These are the activations of a small neural network, seen along a few directions. Each row is one input.
In each table, some parts of the input vary, and every possible input appears once, in random order.
Descriptions start from the smaller parts, as in this example, which fits no table here: one of 2 separate values, together with either a single point or one of 11 places along a line or (one of 4 places along a line, together with one of 5 places around a ring).
Shared parts are said once, and a part with two or three values counts as separate values.
(in the rows, 128 means zero)

Other details of the inputs vary at random and push rows far along two fixed directions, the same in every table; ignore that.

A family of inputs:
r1: [118 124 124 119 118 126 120 119 145 132 105 111 157 126 130 132]
r2: [135 142 134 138 195 125 145 139  93 129 115 141  89 142 143 102]
r3: [112 117 126 137 126 134 135 119 143 121 109 109 152 133 131 134]
r4: [153 133 134 114  80 129 110 159 114 125 201 160  88 109  91 147]
r5: [118 120 126 121 123 129 120 117 148 131 101 114 160 126 133 129]
r6: [118 118 125 134 118 133 137 111 143 122 112 111 151 136 134 134]
r7: [130 116 121 136 115 133 126 122 137 129 135 120 138 123 124 132]
r8: [121 119 125 120 114 129 118 118 149 128 108 116 158 123 131 135]
r9: [114 116 127 134 105 134 131 114 150 119 123 108 151 130 125 141]
r10: [140 144 135 137 192 126 151 133  91 133 116 143  91 142 146 100]
r11: [136 146 131 126 173 116 128 137 102 136 112 141 105 133 144 108]
r12: [126 130 126 119 106 128 117 131 137 129 139 129 135 122 122 134]
r13: [125 114 119 136 117 133 125 114 145 130 121 111 150 125 132 134]
r14: [118 128 125 121 116 125 121 124 142 133 120 123 146 126 129 133]
r15: [158 126 138 125  65 142 117 166 113 113 240 169  68 112  78 162]
r16: [116 126 126 122 109 126 117 120 148 131 115 114 159 127 129 135]
r17: [136 145 132 127 166 116 127 140 101 135 119 144 103 131 138 108]
r18: [135 142 135 139 187 123 145 134  96 129 117 140  90 141 141 101]
r19: [121 112 119 135 113 135 125 111 150 131 119 106 159 127 130 134]
r20: [126 120 129 134 108 133 136 122 134 120 137 124 134 131 121 135]
r21: [125 121 128 121 115 129 119 125 141 128 118 124 147 121 126 132]
r22: [114 127 124 124 125 122 124 121 141 133 106 119 151 127 135 129]
r23: [119 116 127 132 104 138 136 113 148 123 123 110 156 131 129 143]
r24: [137 143 129 123 173 117 128 137 102 136 110 140 103 130 141 108]
r25: [140 142 136 139 179 122 145 141  92 126 130 147  80 137 134 104]
r26: [153 136 132 114  72 131 108 158 118 123 211 165  86 108  92 150]
r27: [122 128 125 121 110 126 119 128 138 128 128 125 142 122 126 132]
r28: [124 123 129 133 121 133 137 118 133 123 127 121 136 136 127 130]
r29: [132 145 128 125 173 115 131 136 105 138 112 144 103 131 144 109]
r30: [118 119 128 135 123 134 142 113 140 125 111 111 154 134 134 132]
Description of these inputs: one of 3 separate values, together with either a single point or one of 4 places along a line or one of 5 places along a line.
Changing only the choice among 3 separate values turns r30 into r23. The same change can be made to r22. Which row results? -> r29
Start at r2 and move only the place on the line of 4, one step at a time. The first step leads to r18. Which rows follow, in order? -> r28, r10

A family of inputs:
r31: [131 128 136 114  97 127 126 127 134 122 135 135 137 123 116 135]
r32: [135 125 132 113 103 135 122 127 136 126 139 132 136 124 121 142]
r33: [123 125 131 117 108 131 113 138 140 122 139 127 132 122 116 146]
r34: [124 119 136 142  97 145 146 124 134 114 161 118 129 140 110 144]
r35: [130 116 122 131 107 130 110 131 141 127 143 121 131 117 113 135]
r36: [118 128 134 118 101 124 118 138 137 118 135 129 133 121 110 139]
r37: [127 120 126 125 110 133 112 139 139 128 142 126 136 117 116 141]
r38: [129 125 117 134 101 126 119 123 138 134 149 124 132 122 121 134]
r39: [140 120 127 121 104 136 121 128 136 132 142 131 141 118 121 137]
r40: [116 122 117 139 198 119 141  90 133 143  29  92 171 142 175  90]
r41: [128 106 129 148 107 145 147 121 138 109 149 122 125 131 117 146]
r42: [167 177 140 126 215 110 139 174  43 139 168 196  10 136 139  92]
r43: [ 94 141 123 131 177 109 144 103 132 135  44 103 164 147 168 102]
r44: [129 142 123 133 166 121 133 132 111 142 117 135 116 132 147 111]
Describe the family of inputs behind these rows. -> either one of 2 separate values or (one of 3 separate values, together with one of 4 places along a line)
Change only the choice among 3 separate values in r32. List by row number the other rows that result. -> r33, r42
Which other rows belong to the same alternative as r34? List them by row number. -> r41

A family of inputs:
r45: [160 125 131 117  75 131 109 148 121 126 196 160  97 105  93 142]
r46: [136 134 139 112 102 129 114 153 121 120 165 149 105 119 103 143]
r47: [108 123 115 130 134 124 121 109 150 141  89  99 171 129 145 122]
r48: [138 136 131 114 104 130 114 150 123 128 170 151 106 117 113 147]
r49: [146 120 128 122 108 131 111 144 127 127 160 142 111 111 109 138]
r50: [107 130 130 116 132 120 129 110 145 128  73 107 171 135 143 121]
r51: [ 95 101 121 161 122 143 159  88 162 112  88  76 182 149 142 136]
r52: [144 172 131 131 243 100 140 151  60 145 101 166  51 142 164  76]
r53: [121 119 118 130 118 122 115 118 145 132 112 114 149 120 128 126]
r54: [124 120 123 124 124 133 117 123 144 135 117 114 154 125 133 136]
r55: [108 131 129 121 116 119 120 124 143 126 108 116 150 128 126 129]
r56: [127 125 123 121 117 130 121 116 142 138 115 117 156 125 135 129]
r57: [150 138 134 109  73 129 114 152 119 128 199 166  96 113 100 150]
r58: [118 108 130 152 124 145 163 102 139 115 118 104 147 146 132 134]
r59: [138 136 138 161 228 135 175 131  79 120 109 139  73 157 155  92]
Describe the family of inputs behind these rows. -> one of 3 separate values, together with either a single point or one of 4 places along a line
Changing only the choice among 3 separate values turns r49 into r53. The same change can be made to r59. Which row results? -> r51
